Each row below holds a small network's activations on one input, seen along a few directions.
Each table varies a few parts of the input and shows all the possible inputs, shuffled.
A made-up example of a description, with smaller parts first: one of 3 separate values, together with either a single point or one of 11 places along a line or (one of 4 places along a line, together with one of 5 places around a ring).
Shared parts are said once, and a part with two or three values counts as separate values.
In the rows, zero is written as 128.

Other details of the inputs vary at random and push rows far along two fixed directions, the same in every table; ignore that.

Table:
row 1: [168 147 169 115 110 150 118 152  91 111 106]
row 2: [133 141  64 126  89 158 113 160  89 119 136]
row 3: [145 159 100 112 100 178  97 126  69 126 124]
row 4: [ 86  83 129 114 167 105 159  34 152 132 136]
row 5: [109 101  95  98 148  87 146  70 173 116 136]
row 6: [ 77  67  91 191 125 131 132 194 139 173 142]
row 7: [117 122  91 161 112 125 119 191 132 167 138]
row 8: [167 157 139 120  88 137 119 186  99  91 116]
row 9: [135 138  66 136  75 176  98 171  74 113 136]
row 10: [127 144 109 174 100 182  93 206  71 181 124]
row 11: [151 208 166 123 159 130  93  88 164 110 136]
row 12: [ 86 106 159 132 197  77 140  75 182 164 128]
row 13: [129 194 184 121 149 112  83  76 119 123 128]
row 14: [114 177 171 126 144  86  87  80 146  96 143]
row 15: [145 107 144 130 120 143 157 171 108 142 109]
row 16: [131  52 115 148 118 141 191 194 128 181 112]
row 17: [107  92 114  90 173  94 160  43 170 146 126]
row 18: [176 170 154 135  72 181 114 185  48 116 111]
row 19: [162 185 110 100 128 167 113  83 131  93 140]
row 20: [104  45 115 176  96 137 180 197 122 135 133]
row 21: [167 205 119 136  95 168  77 187  72 168 120]
row 22: [146 188 144  64 155 112 101  34 124  95 121]
row 23: [133 205 172  99 159  71  74  76 159  88 132]
row 24: [184 186 200  88 152 118 130  74 170  63 120]
row 25: [118  50 120 137 125  99 186 168 168 140 122]
row 26: [ 80   6 150 141 168  69 196 115 205 122 127]
row 27: [ 59  24  67 164 130 121 181 118 149 146 152]
Description of these inputs: one of 3 separate values, together with either a single point or (one of 2 separate values, together with one of 4 places along a line).
Question: The inputs of row 12 and row 22 match in every part but the choice among 3 separate values. If row 14 is changed in the same way as row 12 into row 22, which row does it become?
Answer: row 27
Question: Which other rows does row 21 become when the choice among 3 separate values takes its other values? List them by row number.
Answer: row 16, row 17
Question: Which other rows does row 13 become when the choice among 2 separate values takes its other values? List them by row number.
Answer: row 14

Table:
row 28: [114 112 128 144 136 108 129 137 142 139 133]
row 29: [168 204 119 102 106 160  79 118  97  99 129]
row 30: [137 113 101 138  98 153 145 180 105 144 125]
row 31: [130 147 160 116 147 100 122 105 152 126 126]
row 32: [115 102 136 125 146 100 144  96 160 111 134]
row 33: [137 129 152  98 148 104 139  93 145 112 122]
row 34: [175 218 153  81 100 130  67 112  88  66 118]
row 35: [116 136 152 120 145  97 107 106 145 116 130]
row 36: [140 182 140 100 148 121  96  79 142 102 130]
row 37: [150 149 118 146  99 171 122 188  86 138 126]
row 38: [146 131 113 140  95 160 132 171 104 133 129]
row 39: [149 157 110 150  87 166 114 189  90 130 127]
row 40: [111  69  83 159 107 140 160 182 119 153 130]
row 41: [117 105 137 141 144 120 143 141 140 155 128]
row 42: [178 194 151 103 104 153  96 131  92  96 123]
row 43: [129  97 125 127 126 138 148 141 120 140 116]
row 44: [124 129 152 122 149 107 140 103 157 120 128]
row 45: [125 114 133 127 130 116 143 115 149 118 130]
row 46: [134 128 129 115 124 114 136 121 136 115 124]
row 47: [105 128 143 119 160 104 132  64 150 125 134]
row 48: [111 120 132 103 153  99 138  62 144 122 129]
row 49: [129 134  95 143  95 169 122 150  84 144 134]
row 50: [140 129 123 149 108 169 127 177  93 143 119]
row 51: [ 94  81  89 157 144 131 143 146 149 177 138]
row 52: [127 143 152 122 143  97 120 108 153 124 129]
row 53: [ 97 117 136 127 157 101 130  81 148 148 134]
row 54: [128 137 132 135 126 122 122 132 129 115 133]
row 55: [116  74 120 146 129 146 160 148 129 150 124]
row 56: [114 106 101 117 146 120 140 105 149 135 131]
row 57: [ 87  66 107 162 133 128 154 157 141 147 136]
row 58: [119 111 157 128 156 109 134 110 147 144 119]
row 59: [133 133 121 132 105 144 113 147 109 111 130]
Question: What do these inputs look like to the network?
Answer: one of 4 places along a line, together with either one of 2 separate values or one of 6 places along a line
Question: The inputs of row 29 and row 51 match in every part but the place on the line of 4. If row 42 is changed in the same way as row 29 into row 51, which row does it become?
Answer: row 41
Question: Which other rows does row 48 become when the choice among 2 separate values takes its other values? List them by row number.
Answer: row 56

Table:
row 60: [ 96  89 114 142 158 100 145 117 166 163 135]
row 61: [156 138 120 124  92 150 127 177  91 115 117]
row 62: [160 202 167  94 131 113  93  91 136  78 128]
row 63: [105  52 138 134 138 105 174 133 148 137 121]
row 64: [105  70  90 129 130 129 162 128 136 143 130]
row 65: [105 101 102 143 133 138 140 130 135 140 141]
row 66: [130 122  95 123 100 156 126 138  87 127 125]
row 67: [144 147  96 130  96 164 114 154  92 123 133]
row 68: [140 119 103 117 112 134 136 138 120 124 125]
row 69: [130 150 102 141  99 167 105 147  83 127 135]
row 70: [124 141  93 144 112 155 107 165  98 160 134]
row 71: [151 147 137 130 117 157 145 139  98 157 120]
row 72: [119 126 176 110 171  77 137  70 179  97 129]
row 73: [ 95  73  96 144 131 134 156 119 130 144 136]
row 74: [166 192 199  83 133  99  95  74 128  66 117]
row 75: [151 146 100 133  94 157 119 162 101 123 131]
row 76: [156 186 133 113 115 136  95 118 117  99 132]
row 77: [152 166 177  92 144  93 116  79 148  76 121]
row 78: [ 94 102 126 129 166 102 140  81 170 139 136]
row 79: [ 95 105 104 145 139 129 126 124 122 163 134]
row 80: [110  99 143 151 136 115 134 154 132 159 125]
row 81: [155 160 140 146  86 164 103 187  78 119 125]
row 82: [ 96  81 164 142 163  90 152 105 171 140 126]
row 83: [101  88 103 155 140 124 149 139 154 159 135]
row 84: [156 142 108 120  89 153 126 172  97 119 121]
row 85: [146 177 147 117 126 124 102 121 132 111 126]
row 86: [107  77 122 135 144 108 168 121 168 132 134]
row 87: [159 211 165  94 135 106  78  99 129 102 124]
row 88: [130 130 124 154 113 145 125 177 115 141 125]
row 89: [161 130 125 127 125 179 136 158 110 144 113]
row 90: [101 139 163 100 181  79 118  22 173 107 132]
row 91: [102  86 125 155 146 111 148 155 148 164 128]
Question: What do these inputs look like to the network?
Answer: either one of 2 separate values or (one of 5 places along a line, together with one of 6 places along a line)
Question: Which of the alternatives is row 89?
Answer: one of 2 separate values

Table:
row 92: [117 137 110 142 125 124 124 125 139 119 136]
row 93: [165 161 167  80 139 108 130  67 159  67 126]
row 94: [ 69  27  97 178 135 127 156 148 152 171 137]
row 95: [176 159 141 101 118 157 119 140 115  96 115]
row 96: [123 145 171  96 161  63 142  57 173  98 125]
row 97: [153 135 129 146 106 162 110 192 112 144 124]
row 98: [ 95  71 122 137 157 102 139 133 163 151 137]
row 99: [156 150  99 114 101 167 105 157  98 103 115]
row 100: [113 103 105 132 128 142 133 121 108 161 135]
row 101: [117  65 137 129 143 132 174 109 151 123 126]
row 102: [147 152 167 102 147 122 120  65 139 124 124]
row 103: [110 117 101 147 117 154 125 133 106 149 128]
row 104: [133 179 136  98 139 105 104  63 148  99 132]
row 105: [100  89 119 140 154 113 140 142 149 145 136]
row 106: [128  80 128 113 137 113 162 135 144 119 111]
row 107: [ 75  44 100 131 172  84 182  79 189 169 148]
row 108: [139 152  78 166  68 177 101 210  82 134 137]
row 109: [168 168 110  99 101 165  99 160  81  97 121]
row 110: [147 162 145 124 130 129 133 115 139 114 133]
row 111: [118 151 135 126 135 130 112  92 122 115 125]
row 112: [ 64  35 105 170 158 118 180 134 147 167 144]
row 113: [160 182 165  97 150 126 112  94 140 114 118]
row 114: [143 134 102 168  92 173 139 202 102 145 136]
row 115: [138 138 128 152 108 172 134 163  94 143 126]
row 116: [135 119 132 150 127 148 134 175 132 144 126]
row 117: [119 117 123 104 163 106 131  89 150 148 130]
row 118: [104 128 153  93 193  74 129  31 193 116 123]
row 119: [140 183 135 109 140 128  95 104 128 108 119]
row 120: [ 74  33 144 162 181 101 196  99 188 158 137]
row 121: [113 108 102 138 124 146 124 114 117 156 127]
row 122: [ 56  18 113 167 162 106 180 127 162 167 146]
row 123: [144 167 118 130  96 135  83 141 119 108 134]
row 124: [126 159 135 121 129 136 112 111  99 118 133]
row 125: [138 166 128 102 142 127 108 113 117 126 128]
row 126: [ 93  88 115 134 167 111 157 121 155 152 133]
row 127: [135 113 134 157 103 162 122 172 108 145 131]
row 128: [161 175 148 128 128 149 111 151 117 118 120]
row 129: [128  99  81 148  87 184 132 173  83 127 124]
row 130: [137 131 117 140 118 146 146 143 130 145 135]
row 131: [119 114 133 152 112 135 139 161  99 137 121]
row 132: [146 188 128  98 122 122 103  99 114 107 138]
row 133: [142 183 153  98 154 109  97  98 129  97 128]
row 134: [143 154 146  73 145  94 122  57 152  67 135]
row 135: [136 121 139 140 121 125 130 141 151 129 138]
row 136: [146 162 154 116 132 113 115 138 120 112 113]
row 137: [149 132 152  99 113 124 131 111 107  90 112]
row 138: [151 177 147 101 116 107 117 106 120 108 122]
row 139: [114 121 103 145 124 128 138 149 125 133 145]
row 140: [135 126 124 146 132 155 144 165 127 151 123]
row 141: [132 133 157 120 139  99 123 133 140 119 116]
row 142: [168 193 138 126  77 138  92 175  84 102 124]
row 143: [129 145 158 115 140  83 135  98 152 101 126]
row 144: [136 127 125 154 109 145 136 168 131 134 138]
row 145: [157 202  96 136  78 171  88 166  79 114 130]
row 146: [114 125 100 139 124 131 141 141 123 138 143]
row 147: [132 133  75 142  95 159 117 152 109 154 134]
row 148: [137 115 124 144 101 136 116 198 108 148 117]
row 149: [122 121 110 139 110 126 115 154 125 132 146]
row 150: [127 168 163  87 159 101 107  46 130 102 132]
row 151: [138 100 113 121 103 125 157 150 123 111 123]
row 152: [115 122 175  88 186  59 146  49 184 119 114]
row 153: [ 55  21 107 175 158 110 173 122 171 164 138]
row 154: [125 159 147 110 163 102 107  83 157 102 123]
row 155: [130 136 166  82 162  58 137  35 180 112 124]
row 156: [ 71  27 103 170 139 124 162 154 142 173 145]
row 157: [ 70   4  98 145 156 119 196 117 156 149 139]
row 158: [134 154 112 136 103 137 108 159 107 119 144]
row 159: [131 117 117 154 110 172 143 162  99 159 128]
row 160: [125 137 131 100 162 105 114  68 161 133 121]
row 161: [176 185 125 108  93 153  93 163  77 138 107]
row 162: [115 121  92 172  98 174 119 180  84 146 130]
row 163: [134 112 112 140  96 152 132 160  85 164 118]
row 164: [121 123 162 130 127 108 126 124 123 118 121]
row 165: [172 176 138 109 123 154 105 131 114 137 118]
row 166: [124 125  90 162 103 165 109 199 103 147 126]
row 167: [152 187 208  93 155 100  98  53 149  77 125]
row 168: [127 105  88 129 108 142 140 136 132 110 131]
row 169: [117 115 134 143 118 131 144 145 104 141 119]
row 170: [156 170 128 127 103 148 112 178  86 131 110]
row 171: [136 161 152 105 146 104  83  95 153 102 123]
row 172: [115  92 141 146 112 120 130 154 118 142 123]
row 173: [161 165 135 111 120 135 121 106 132 128 132]
row 174: [142 144 150 119 110  99 111 132 133 110 127]
row 175: [119 113 130 136 116 132 142 139 103 148 119]
Question: What do these inputs look like to the network?
Answer: one of 3 separate values, together with one of 4 places along a line, together with either a single point or one of 6 places along a line
Question: The inputs of row 130 and row 104 match in every part but the place on the line of 4. If row 135 is changed in the same way as row 130 into row 104, which row does it become?
Answer: row 123
Question: The inputs of row 174 and row 149 match in every part but the place on the line of 4. If row 163 is changed in the same way as row 174 into row 149, which row does it become?
Answer: row 100
Question: Which other rows does row 157 become when the choice among 3 separate values takes its other values? List them by row number.
Answer: row 109, row 134
Question: Which other rows does row 93 become when the place on the line of 4 takes its other values? List them by row number.
Answer: row 134, row 151, row 168
Question: List by row number the other rows that have the place on the line of 4 and the choice among 3 separate values in common with row 129.
Answer: row 94, row 103, row 111, row 121, row 153, row 162
Question: List by row number the other rows that have the place on the line of 4 and the choice among 3 separate values in common with row 118.
Answer: row 99, row 119, row 154, row 160, row 166, row 171
Question: Which other rows does row 174 become when the place on the line of 6 takes its other values? List them by row number.
Answer: row 96, row 138, row 142, row 143, row 155
Question: Which other rows does row 164 become when the choice among 3 separate values takes its other values? List them by row number.
Answer: row 141, row 142
